Each row below holds a small network's activations on one input, seen along a few directions.
Each table varies a few parts of the input and shows all the possible inputs, shuffled.
Descriptions start from the smaller parts, as in this example, which fits no table here: one of 2 separate values, together with either a single point or one of 9 places around a ring or (one of 4 places along a line, together with one of 8 places around a ring).
Shared parts are said once, and a part with two or three values counts as separate values.
In the rows, zero is written as 128.

Other details of the inputs shift rows strongly along two fixed directions, in all tables alike. That doesn't count.

Rows:
R1: [109 136 111 141  98  83 141 111 117 142 177]
R2: [128 181 117 164 134 121 200 116 122 186  88]
R3: [151  96 141 132 126 157  97 156 140 113  52]
R4: [134  85 135 124 131 167 115 150 141 104  95]
R5: [125 146 136 130 134 111 146 134  99 122 128]
R6: [129 112 124 137 129 151 111 161 105 103  93]
R7: [154 129 121 158 132 154 143 141 150 147  53]
R8: [124  69 169  92 128  94  76 137 122 105 176]
R9: [135 161 133 147 152 166 142 138 129 145  74]
R10: [112 129 106 144 103 112 138 130 124 126 157]
R11: [148 146 126 150 156 154 133 144 128 145  77]
R12: [111 163 107 133 121 110 162  79 145 155 148]
R13: [129  78 164 115 110  87  76 163 102  96 148]
R14: [136 102 137 112 135 154 111 133 122  96 126]
R15: [110 154 132 118 127  86 143  92 136 155 188]
R16: [133 160 105 141 137 152 138 119 131 139 118]
R17: [131 108 157 115 132 115 114 120 128 130 143]
R18: [133 169 115 156 133 104 154 105 139 178 144]
R19: [135 128 139 147 134 135 121 158  99 123 106]
R20: [104 162 120 107 127  73 114  96 114 138 235]
R21: [135 156 102 155 122 156 156 126 153 146 105]
R22: [132 104 137 101 127 143  86 150 123  92 129]
R23: [129 100 132 114 119 148 101 151 141 100 108]
R24: [132 162 129 140 156 164 155 123 130 145  80]
R25: [122 137 121 136 125 134 155 102 146 147 126]
R26: [142  82 155 111 119 148  84 162 141  97  69]
R27: [126 140 111 138 124 155 160 112 151 137 130]
R28: [146 149 103 149 146 160 142 136 135 142  87]
R29: [141 110 151 129 155 168 117 143 119 114  84]
R30: [116 183  69 157 127 119 178  89 153 177 160]
R31: [133 146 135 121 124  97 119 117 132 154 160]
R32: [113 128 123 100 113  85 126 122  96  99 194]
R33: [132 137 122 125 142 166 139 128 133 118  93]
R34: [110 134 115 109 114 114 135 107 143 118 183]
R35: [123  83 137  97 101 102 107 155 114  79 155]
R36: [118 142 130 132 144 122 137 104 118 139 163]
R37: [127  97 130 100 129 130 104 123 119 106 167]
R38: [128 117 131 127 113 103 141 132 115 116 112]
R39: [124 113 154 107 127 109  97 137 132 129 135]
R40: [123  84 138 106 118 113 107 121 132 115 156]
Description of these inputs: one of 5 places around a ring, together with either one of 2 separate values or one of 6 places along a line.
Question: Changing only the place on the ring of 5 turns R4 into R37. The same change can be made to R23. Which row results?
Answer: R22
Question: Change only the place on the line of 6 in R15. List by row number the other rows that result.
Answer: R8, R17, R18, R31, R39
Question: Which other rows agree with R9 in the place on the ring of 5? List them by row number.
Answer: R5, R11, R19, R20, R24, R29, R36
Question: Change only the choice among 2 separate values in R38. List by row number the other rows that result.
Answer: R1

Rows:
R41: [116 149  95 145 125 120 163  91 145 165 160]
R42: [117 106 138 123 101  73 111 142 111 116 147]
R43: [ 98 165 116 142 110  55 148 105 104 149 192]
R44: [137 155 106 150 132 141 176 112 142 163  93]
R45: [109 156  96 127 105  95 163 101 132 144 176]
R46: [131 111 134 112 121 106 115 124 121 111 153]
R47: [109 184  96 135 127 108 169 100 112 149 172]
R48: [111  89 141  91 114  94  89 115 136 107 191]
R49: [134 162 123 152 155 174 158 117 133 161  78]
R50: [126 172 121 161 123  99 165 101 129 193 150]
R51: [158 114 159 124 155 177 102 166 129 113  39]
R52: [129 134 128 138 132 150 138 112 143 146 111]
R53: [135 119 132 132 133 162 132 153 110 108  88]
R54: [147 125 148 157 136 148 129 176 100 124  34]
R55: [117  86 134 101 115  94  87 118 122  97 200]
R56: [125 132 118 138 140 137 140 116 131 135 139]
R57: [125 102 135 115 120 113 116 122 120 110 157]
R58: [134 163 113 156 151 161 174 116 118 159  93]
R59: [150  91 136 124 119 161 108 174 139  97  55]
R60: [122 123 127 104 123 109  98 140 110  98 167]
R61: [128 141 125 140 129 149 163 112 145 157  95]
R62: [108  91 127  96  98  91 108 129 120  93 191]
R63: [126 114 130 112 121 120 103 149 124  93 142]
R64: [139 142 135 134 152 164 122 135 133 139  86]
R65: [123 151  99 144 127 124 152 101 150 163 144]
R66: [159  99 153 131 150 173 121 170 126 104  41]
R67: [129 147 113 144 148 148 146 117 122 147 124]
R68: [131  99 127 130 114 150 114 147 128 102 109]
R69: [132 119 128 127 132 150 106 153 120 106 111]
R70: [110 175  99 137 121 110 171 104 123 143 164]
R71: [149 105 154 118 133 151  98 150 140 110  76]
R72: [112 176 120 128 135 106 161  88 133 159 164]
R73: [126 174 115 152 145 153 158 105 151 168 108]
R74: [135 172 108 146 149 138 155 113 128 157 119]
R75: [118 159  99 154 129 151 168 117 132 146 123]
R76: [127 106 136 106 139 114  82 136 117 102 168]
R77: [142 113 138 121 140 135 107 144 131 111 115]
R78: [113 169 109 128 121  99 167  84 144 166 164]
R79: [123 145 118 142 137 133 162 109 126 144 138]
R80: [148 136 151 151 146 137 131 153 111 157  85]
R81: [117  95 160  93 129 110  97 128 120  97 165]
R82: [118 148 133 123 141 129 140 109 117 141 142]
R83: [135  95 160 100 124 121  94 140 126  99 121]
R84: [117 111 143 109 133 120 105 120 130 113 160]
R85: [108  96 137  99 109 100 104 137 109  82 187]
R86: [ 99 162  95 127 123 103 145  97 112 138 206]
R87: [137 110 120 135 118 157 122 152 144 118  85]
R88: [115 103 129 111 104 111 115 131 115  97 166]
R89: [112  96 152  91 114  91  94 113 121 101 190]
R90: [134 151 127 159 124 115 161 121 139 186 113]
R91: [129 123 135 110 138 111 114 129 107 112 153]
R92: [148  78 146 125 128 159 118 158 132 105  70]
R93: [129 101 141 111 124 128  96 134 148 120 126]
R94: [142 108 129 122 127 130 115 140 142 120 109]
R95: [143 174  97 170 127 173 178 129 145 160  57]
R96: [137 101 121 138 118 166 130 154 139 115  76]
R97: [112 170 110 158 108  80 161 106 112 163 151]
R98: [144 103 168 135 134 119 105 161 119 132 106]
R99: [145 125 154 121 150 156 119 148 118 120  71]
R100: [131 104 134 105 120  99  92 126 128 104 169]
R101: [147 149 125 148 138 165 155 128 159 161  51]
R102: [132 112 154 105 136 124  94 139 135 108 127]
R103: [134 112 127 127 127 130 107 127 137 122 136]
R104: [129 120 124 121 111 123 128 136 120 108 129]
R105: [124 116 139 112 123 116  97 119 140 121 155]
R106: [114 178  85 154 116 128 166  96 142 163 153]
R107: [122 109 128 117 121 129  98 147 128  97 146]
R108: [140  81 150 112 138 138  79 156 131  90 121]
Question: Changing only one part turns R74 into R77. The same change can be made to R47. Which row results?
Answer: R70
Question: Changing only one part turns R96 into R86. The same change can be made to R44. Which row results?
Answer: R91
Question: Describe the family of inputs behind these rows.
Answer: one of 4 places along a line, together with either one of 2 separate values or (one of 3 separate values, together with one of 5 places around a ring)
Question: Change only the choice among 2 separate values in R50. List by row number the other rows that result.
Answer: R97
Question: Change only the choice among 3 separate values in R53. List by row number the other rows that result.
Answer: R58, R82
Question: Change only the place on the line of 4 in R97. List by row number the other rows that result.
Answer: R42, R43, R54
Question: Change only the choice among 2 separate values in R54. List by row number the other rows that result.
Answer: R80

Rows:
R109: [126  99 147 112 110  52 101 135 108 113 196]
R110: [108 122 160  93 103  62  88 123 107 102 187]
R111: [127 134  97 127 130 110 121 119 110 119 172]
R112: [ 93 226  72 148 126 113 181  81 129 178 209]
R113: [122 161 132 141 125 112 130 136 134 154 122]
R114: [140 158 133 191 137 152 177 143 128 176  45]
R115: [117 118 116  85 125  91  89 138 116  84 208]
R116: [121 113 126 132 114 158 152 123 144 133 100]
R117: [147 123 122 145 138 181 170 154 113 122  47]
R118: [130  53 166  91 120 159  57 167 143  56  80]
R119: [133 151  81 154 129 143 158  97 157 163 121]
R120: [126  88 170 122 111 112 112 159 105 115 102]
R121: [102 102 132 112 116  92  99 137  98  89 215]
R122: [160 103 140 145 129 127 102 165 119 128  69]
R123: [126 135 105 148 139 128 159 127 115 125 136]
R124: [155  93 160 150 130 151  86 184 117 120  41]
R125: [140 122 120 151 137 176 115 160 114 116  76]
R126: [ 84 200  83 150 116 105 208  70 107 176 203]
R127: [161  60 158  92 126 177  83 169 148  62  42]
R128: [127 186  78 179 123 170 183  86 160 193 104]
R129: [105 103 128  88 102 104  77 122 151 101 208]
R130: [155  96 173 104 175 184  95 122 158 133  85]
R131: [ 91 223  82 141 119 111 189  63 116 163 197]
R132: [127  50 157 110 113 138  79 158 138  77 129]
R133: [153 113 149 119 134 121 102 172 131 114  82]
R134: [142 137 107 154 130 182 192 119 155 159  47]
R135: [125 129 105 105 118 118 119 116 160 126 170]
R136: [131 142 172 112 167  95 107  99 124 167 166]
R137: [140 177  82 183 134 172 215  98 164 191  80]
R138: [119 115 164  77 174 106  77 103 110 113 216]
R139: [127 145 135 113 116  80 128 114 118 128 151]
R140: [148 151 117 152 154 192 160 143 129 119  19]
R141: [117  97 153  94 103  49 110 124  99 107 197]
Question: Describe the family of inputs behind these rows.
Answer: one of 3 separate values, together with either a single point or (one of 2 separate values, together with one of 5 places around a ring)
Question: Changing only the choice among 3 separate values turns R124 into R128. The same change can be made to R120. Which row results?
Answer: R116
Question: Change only the choice among 3 separate values in R110. List by row number the other rows that result.
Answer: R118, R131
